A small network was shown many inputs. Here are its activations along a few directions, one row for each input.
In each table, some parts of the input vary, and every possible input appears once, in random order.
Descriptions start from the smaller parts, as in this example, which fits no table here: ring(8) and (point or (values(2) and line(4)) or ring(11)).
Shared parts are said once, and a part with two or three values counts as separate values.

A family of inputs:
row 1: [ 24 -39  -9  -4   8   1 -23 -17 -17 -18  24 -34   2  -6  31  19]
row 2: [-30  28  -5 -13 -15   3  25  11 -15  44   4  39   2  14 -32 -22]
row 3: [ 52 -19  -8 -13   8 -12 -23 -25 -10 -23  14 -37  15 -14  35  31]
row 4: [  8 -12 -11 -10   4  38  -5 -12  11  23 -23 -16 -29 -21 -20 -18]
row 5: [-36 -10  12  15 -11 -23  38   3 -10  -4  28  28  20  36 -14  31]
row 6: [-18  34   3  -4  -8  -5  12   7  -1  27 -45  -2   9 -24   1  -2]
row 7: [-10  11  -2   9 -19 -32  34  -3 -16 -21  19  21  30  26  -8  35]
row 8: [ 19 -29  -5 -10 -10  21  -3 -18   3 -33   2 -33 -18  10  -5  22]
row 9: [ -5   0 -12   1 -27  -1  -4  23 -17 -28  -6 -15  11  31  -5  37]
row 10: [ 22 -23  -5   8  -7   1   2 -18   3 -34  -6 -31   1  -7  13  24]
row 11: [-26  32   1  -6 -10 -20  33  -2 -11  42 -10  42  16  -4 -17 -16]
row 12: [-17 -16   3   7  15  21   1 -16  16  31 -20 -18 -24 -27 -13 -25]
row 13: [-43  15  11   4  -3 -14  29   5  -5  56   1  40  14  15 -31 -23]
row 14: [-24  28  -4   1 -17  20   3  21  -1  33 -28  -8  -1  -7 -13 -11]
row 15: [  4   6  -7  11 -19 -22   5  15  -8 -30 -17 -14  28  19   7  46]
row 16: [ 35   5 -14  -4  10   5 -28 -30   5  38  -9 -24   0 -49  33 -14]
row 17: [-41   8   3   2   2  -3   5  17   0  39 -37   4   5  -1 -17  -5]
row 18: [  5 -12 -17  -9  27   4 -23 -22  -1  34   2 -24 -15 -38  16 -19]
row 19: [ 48 -25 -11 -25  -1   8 -31 -21  -9 -20  24 -42  -3   2  20  27]
row 20: [  25   26   57   19   39   -8  -23   47   36 -113   54   87  -16   47
   21  -61]
row 21: [ 33  -5 -23 -16  11  25 -35 -21  -4  36   0 -26 -17 -27  15 -13]
row 22: [ -4 -45  -2  12   3   9  -1 -12  -1 -28   3 -27  -9   4  -1  18]
row 23: [  9   0  -4   4   5  17   6 -21  19  23 -31 -17 -15 -41   2 -19]
row 24: [-22 -18  -4  13  -9 -17   7  22  -9 -21 -11  -4  15  28  -4  42]
row 25: [-21   6  -5  -7 -20  -5  34   8 -10 -18  33  19  13  37 -17  31]
row 26: [  14   56   58   15   44   -9  -33   60   54  -34   35   95  -35   -4
    3 -114]
The inputs of row 13 and row 5 match in every part but one. If row 26 is changed in the same way as row 13 into row 5, which row does it become? -> row 20
What is each input in this table made of? -> values(2) and (point or (values(3) and line(4)))
Change only the line(4) part in row 11. List by row number the other rows that result. -> row 6, row 16, row 23

A family of inputs:
row 27: [ -4  -8  -5  -9  -4   5   3  -4  -6  15  -1  -6  -1   6 -14   4]
row 28: [-11  49  45  14  28 -19  -3  52  31 -35  40 105  -8  26 -15 -76]
row 29: [ -8  -5  -3   6  -9  -8   9  -3 -11  -4   3  -3   9   8   4  21]
row 30: [  9 -12   0   1   4   4 -12  -3   1 -12   0 -14  -9  -2   5   0]
row 31: [ 19 -18  -5   0   4   1 -11 -19  -1 -15   8 -22  -2  -9  10  11]
row 32: [-16   4  -4  -3  -9  -1  14   2  -7   7   0   2   9   9 -10   9]
row 33: [ -4  -5   5   2  -1   5   3   2   7   1 -12  -3  -7   0  -8  -4]
row 34: [  7   2  -4  -5   0   7  -8   0   2   5  -9 -11  -3 -14  10  -7]
row 35: [  5   5   2   5  -1  -1 -10  13   0  -9   4  -2  -1   8   5   4]
row 36: [  1 -19  -8  -1  -6   1   8 -11  -3  -2  -3 -15   0  -2   1  16]
row 37: [ -1  -5  -9  -5   1  -1   4 -14  -7  20  -1 -13   4 -11   8  10]
row 38: [ -8   5 -10  -7  -5   3  10 -10  -4  27  -8  -4   6 -12  -7  -2]
row 39: [ 17  -8 -10  -2   6   4 -15 -18  -5  -1  -1 -14   3 -13  13   6]
row 40: [ 12  -1   1   2  -8  -3  -2  -6  -6 -14   9  -9   7   5  14  15]
row 41: [ -4   9  -1  -1  -1   5   3   5   5  18 -19   2  -6  -7  -5  -8]
row 42: [-13   9   6   3   1  -4   7  14   2   1  -8   8   0   8  -7   1]
What is each input in this table made of? -> point or (values(3) and ring(5))
Change only the values(3) part in row 35. List by row number the other rows that result. -> row 30, row 34
Change only the values(3) part in row 33. List by row number the other rows that result. -> row 41, row 42

A family of inputs:
row 43: [-22  87  32   2   5 -31  19  38  -1  29   8 103  18   7   4 -64]
row 44: [ 51 -30 -21  -6   0  -6 -17 -48 -14  -5   9 -50  16 -25  40  36]
row 45: [ 41 -12  13  12  25  -5 -40   7  10 -75  52  23 -10   1  36 -23]
row 46: [-27 -13 -21  -5 -35  -6  31 -14 -41  30   6 -29  25  34  -5  65]
row 47: [-39   6   1  16   0  12  22   0  12  40 -45  -4 -11 -22 -16 -10]
row 48: [ 10   5  -9 -14  16  37 -31  -3  19  51 -30 -21 -23 -31 -21 -41]
row 49: [-13 -16 -31   1 -22 -17  11  -5 -25  10 -32 -51  23  -6   3  68]
row 50: [-12   0  23  18   6 -10   3  33  12 -67  -9  25  11  32 -10  -2]
row 51: [ 25   0  12  -2   9  19 -31  28  16 -63  16  17 -21  13   8 -24]
row 52: [-16   0  28  18 -11 -21  24  25  10 -41  40  44   1  56 -29   6]
row 53: [-53   3  -8 -12  -6   8  45  -7  -3  49  -7  26  -4  -2 -41 -10]
row 54: [ 31 -11 -28 -16 -28  13  -6 -29 -11  16 -15 -65   2 -21  12  38]
row 55: [ 23 -17   9 -13  41   6 -30 -23  15  26   7 -18 -26 -36  20 -39]
What is each input in this table made of? -> point or (values(3) and line(4))

A family of inputs:
row 56: [ 16 -14  -6  -2   0   0  -7 -13  -5  -9  10 -17   3  -3  14  14]
row 57: [ 17 -18  -9   0  -3   1 -10 -10  -4 -16   0 -25   4   0   7  23]
row 58: [-11  -4 -11  -3  -5   5   8 -12  -5  30 -21 -19   0 -13  -7  10]
row 59: [-30  49  50  16  19 -21  14  53  25 -28  26 104  -7  32 -18 -68]
row 60: [ -6  44  46  16  20 -12  -5  52  30 -46  26  91 -11  26  -7 -66]
row 61: [ -7 -13 -13  -6 -10  11   8 -13  -7  17 -13 -25   0  -3  -9  18]
row 62: [ -5  -8 -10  -4 -10  -4  11 -11 -13   8   3 -15   7   1   4  22]
row 63: [ 12 -11  -9  -2   5   6 -10 -14   2  10 -10 -20  -5 -18   2   2]
row 64: [ -5 -12 -12  -1 -14   1   8  -8 -11   2  -8 -26   9   6  -3  30]
row 65: [ 12  -2  -7  -4   3   4 -12  -7  -2   7   3 -13   0 -12  11  -1]
row 66: [ 13 -17  -7  -1  -1  10  -9 -12  -1  -2  -9 -27  -4  -5   5  13]
row 67: [ -7   6 -10  -7  -5  -1   5  -6  -8  25  -7 -10   4 -12   1   4]
The inputs of row 64 and row 57 match in every part but one. If row 62 is changed in the same way as row 64 into row 57, which row does it become? -> row 56
What is each input in this table made of? -> values(2) and (point or ring(5))
